These are the activations of a small network on made-up records, seen along a few directions, one row for each record.
Records have a field called TOF. Each example row is followed by its value.
Records without TOF are marked none.
The largest differences between rows may come from other fields.
In the rows, 500 means zero.
Random noise pushes rows far along 8 fixed directions. That doesn't count. These rows show it; they differ only by the noise:
[513 405 460 640 533 490 593 497 637 434 386 534 465 509 523 491 577 619
 677 456 598 569 413 485 478 433 551 527 414 469]
[489 667 579 483 508 568 495 527 391 663 539 368 574 424 648 434 477 311
 609 543 223 398 774 551 288 596 339 668 748 606]
[477 527 402 575 447 476 531 386 594 386 324 443 540 447 494 476 671 766
 495 571 448 501 328 473 379 463 407 428 553 455]
[520 420 377 664 434 326 659 389 334 504 388 231 566 449 660 438 730 374
 491 578 384 524 482 664 383 447 592 385 632 520]
[560 480 411 464 394 443 423 369 518 527 466 372 618 481 436 553 513 620
 262 555 435 449 422 519 453 577 458 476 746 562]
[361 613 495 500 637 414 553 597 528 271 324 473 466 632 445 423 545 668
 563 776 415 435 335 334 478 398 620 518 522 574]
[241 442 493 457 520 526 496 610 385 344 410 526 466 303 513 555 517 570
 408 660 498 382 446 509 474 555 498 508 533 410]
[403 244 373 423 571 377 400 519 556 261 459 557 505 388 296 631 417 772
 137 724 601 440 257 460 619 564 634 434 473 430]
[530 529 564 459 571 601 381 596 784 426 463 694 471 642 293 581 351 805
 588 509 591 456 431 268 537 532 467 701 506 527]
[609 487 367 531 303 562 520 205 755 618 375 432 619 456 548 488 551 719
 426 224 676 638 256 566 488 483 401 411 649 607]

[804 457 525 608 318 411 442 491 518 626 560 435 546 852 321 637 586 488
 578 350 595 525 568 454 582 484 615 575 650 489] : zok
[761 314 433 604 346 451 556 368 530 797 613 365 636 462 599 538 561 278
 614 135 641 668 626 759 514 515 543 553 594 497] : luv
[220 429 496 342 412 662 357 584 499 324 435 703 466 215 378 685 453 791
 270 523 680 388 329 454 559 624 368 475 455 292] : bufip
[521 418 518 533 509 400 537 566 402 476 521 497 450 724 429 547 443 369
 425 553 589 476 477 447 655 455 750 456 491 548] : nonis
[669 167 495 584 639 428 512 595 591 573 681 613 471 441 443 591 368 385
 597 372 684 625 634 589 626 529 665 612 272 418] : none
[624 310 486 782 412 414 560 579 475 418 374 489 446 696 374 674 715 586
 673 539 558 443 519 415 467 471 625 562 516 323] : fofe
[327 727 523 420 233 643 454 401 297 542 436 441 533 348 593 507 651 523
 338 476 400 386 507 554 370 574 226 381 697 433] : vinit
[245 786 579 550 493 611 555 621 506 264 222 559 395 592 516 450 678 765
 725 684 397 366 368 269 364 405 388 511 527 443] : sop
[180 518 603 467 297 738 490 659 445 440 324 644 401 456 493 672 528 604
 566 354 813 384 379 422 600 532 487 577 612 404] : gunad
[323 701 567 284 248 446 482 590 155 523 475 335 567 718 440 557 550 305
 284 500 649 406 372 508 714 451 734 427 812 610] : solir

Here are new rows. What is TOF for each?
[518  49 460 600 661 374 504 665 480 361 600 650 365 444 381 678 374 441
 402 594 693 514 528 521 685 559 769 518 213 357] : bufip
[587 601 544 535 444 591 506 396 454 693 588 467 511 463 621 442 492 333
 537 394 362 500 707 563 384 549 312 487 544 533] : nonis
[503 540 441 488 588 449 560 404 564 494 436 413 540 512 561 396 449 500
 450 575 430 541 406 487 482 461 550 458 543 679] : fofe
[761 636 607 766 502 483 507 598 602 448 452 599 403 928 315 539 693 649
 897 582 344 441 668 226 359 413 439 636 411 353] : nonis
[510 503 491 434 633 500 470 476 587 526 557 496 528 444 540 438 331 492
 422 561 392 496 531 494 473 551 482 535 520 629] : sop
[661 465 470 704 425 370 584 502 521 478 381 383 520 755 434 539 715 564
 695 507 519 528 468 446 465 405 637 543 587 483] : gunad
[554 521 458 471 594 548 420 425 717 444 469 570 537 424 414 492 437 761
 461 577 408 497 440 401 409 549 343 546 471 514] : fofe
[557 262 316 451 747 417 494 274 618 527 618 438 593  81 628 381 304 477
 194 615 303 584 509 696 399 613 401 384 381 590] : fofe
[605 657 544 399 564 470 510 514 617 622 549 444 572 727 494 388 385 404
 650 403 545 597 495 462 593 413 626 621 590 742] : luv
[634 412 415 437 634 404 573 315 694 604 579 472 520 603 573 345 266 378
 348 353 675 725 313 559 713 396 724 363 381 799] : vinit
